Small tables with named rows and columns. After each table, cells are looked up by row and column.

bozinek
|  | bon | tudiz | lifu | dadi | riti |
|---|---|---|---|---|---|
| fet | 6.387 | 2.409 | 6.330 | 2.814 | 5.896 |
| mut | 6.801 | 6.308 | 6.522 | 4.118 | 7.038 |
| panobo | -4.250 | -5.991 | -2.470 | -0.624 | -4.065 |
| gatu | 2.133 | 1.366 | 2.713 | 2.196 | 2.402 |

What is the lifu of fet in bozinek?
6.330
What is the bon of fet in bozinek?
6.387
What is the lifu of panobo in bozinek?
-2.470
What is the lifu of gatu in bozinek?
2.713
What is the riti of panobo in bozinek?
-4.065
What is the dadi of panobo in bozinek?
-0.624
Row with the largest tudiz: mut

Table digu
,sek,momu,kage,taf
netiseb,538,507,569,299
mita,736,614,360,850
kon,691,684,679,834
sagezi,998,589,761,502
vatidur,862,571,728,572
ninuf,495,872,221,701

momu of mita = 614
taf of netiseb = 299
momu of kon = 684
sek of netiseb = 538
taf of kon = 834
sek of sagezi = 998
kage of mita = 360
sek of kon = 691
taf of vatidur = 572
taf of sagezi = 502
sek of vatidur = 862
kage of sagezi = 761
kage of netiseb = 569

bifa:
        lugike     sig  dabegi  zaluzog   ginur     vis    raso     viz     mal  pamozoz
big     -38898  -82601    3568   -76294  -84758  -91119  -75332  -78540  -48238   -74647
zamek   -55487  -78269   55555   -75587  -83369  -76976  -87529  -79113  -78967   -72997
lado    -66078  -59937  -45216   -51663  -64296  -80737  -67419  -70058  -61558   -69680
zav     -77819  -65932  -68508   -41887  -59358  -73505  -37072  -69066  -85634   -66899
tesuro  -55874  -78753   59762   -75656  -84048  -76382  -87780  -79581  -80233   -73335
tarav   -92332  -67195  -94449   -14432  -70256  -79718    5710  -76986  -76063   -79369
gid     -14419  -82416  -36070   -75141  -91560  -94022  -70804  -78998  -28590   -72789

What is the vis of zamek in bifa?
-76976
What is the ginur of zamek in bifa?
-83369
What is the pamozoz of tesuro in bifa?
-73335
What is the dabegi of tarav in bifa?
-94449
What is the raso of zav in bifa?
-37072
What is the lugike of tarav in bifa?
-92332
What is the vis of tarav in bifa?
-79718
What is the pamozoz of big in bifa?
-74647
What is the raso of tesuro in bifa?
-87780
What is the lugike of zamek in bifa?
-55487
What is the ginur of zav in bifa?
-59358
What is the lugike of zav in bifa?
-77819
What is the sig of zamek in bifa?
-78269
What is the ginur of lado in bifa?
-64296

Table muku
columns: risiz, gara, rad, vonag, bepa, zav, somo, bisufa, mukon
nezib: [80, 64, 107, 196, 19, 18, 130, 148, 130]
zod: [151, 46, 208, 140, 44, 162, 27, 209, 79]
paf: [86, 51, 121, 188, 20, 24, 135, 159, 121]
lov: [144, 45, 202, 124, 45, 143, 32, 196, 71]

lov, bisufa: 196
zod, somo: 27
nezib, gara: 64
paf, mukon: 121
paf, rad: 121
lov, rad: 202
lov, zav: 143
lov, bepa: 45
nezib, somo: 130
lov, risiz: 144
nezib, risiz: 80
zod, rad: 208
paf, gara: 51
zod, bepa: 44
zod, risiz: 151
lov, vonag: 124
nezib, vonag: 196
nezib, bisufa: 148
zod, mukon: 79
paf, bepa: 20

Table vare
|  | bitunug | duvogem | fafabig |
|---|---|---|---|
| mamin | 101 | 123 | 141 |
| sev | 71 | 169 | 23 |
| zovit | 96 | 201 | 101 |
| zeg | 74 | 143 | 46 |
| keraze | 196 | 109 | 143 |
| gep | 112 | 157 | 169 |
| sito | 103 | 107 | 125 |
| tura | 92 | 43 | 132 |
| deg | 126 | 158 | 86 |
| pasosap | 152 | 128 | 181 |
| dobep | 111 | 84 | 143 |

What is the duvogem of tura in vare? 43
What is the bitunug of keraze in vare? 196
What is the fafabig of gep in vare? 169
What is the fafabig of pasosap in vare? 181
What is the bitunug of tura in vare? 92
What is the bitunug of dobep in vare? 111
What is the duvogem of zeg in vare? 143
What is the fafabig of sev in vare? 23
What is the fafabig of zovit in vare? 101
What is the duvogem of pasosap in vare? 128
What is the fafabig of deg in vare? 86
What is the fafabig of mamin in vare? 141
What is the fafabig of tura in vare? 132
What is the bitunug of sito in vare? 103
What is the bitunug of pasosap in vare? 152
What is the fafabig of sito in vare? 125
Row with the largest fafabig: pasosap

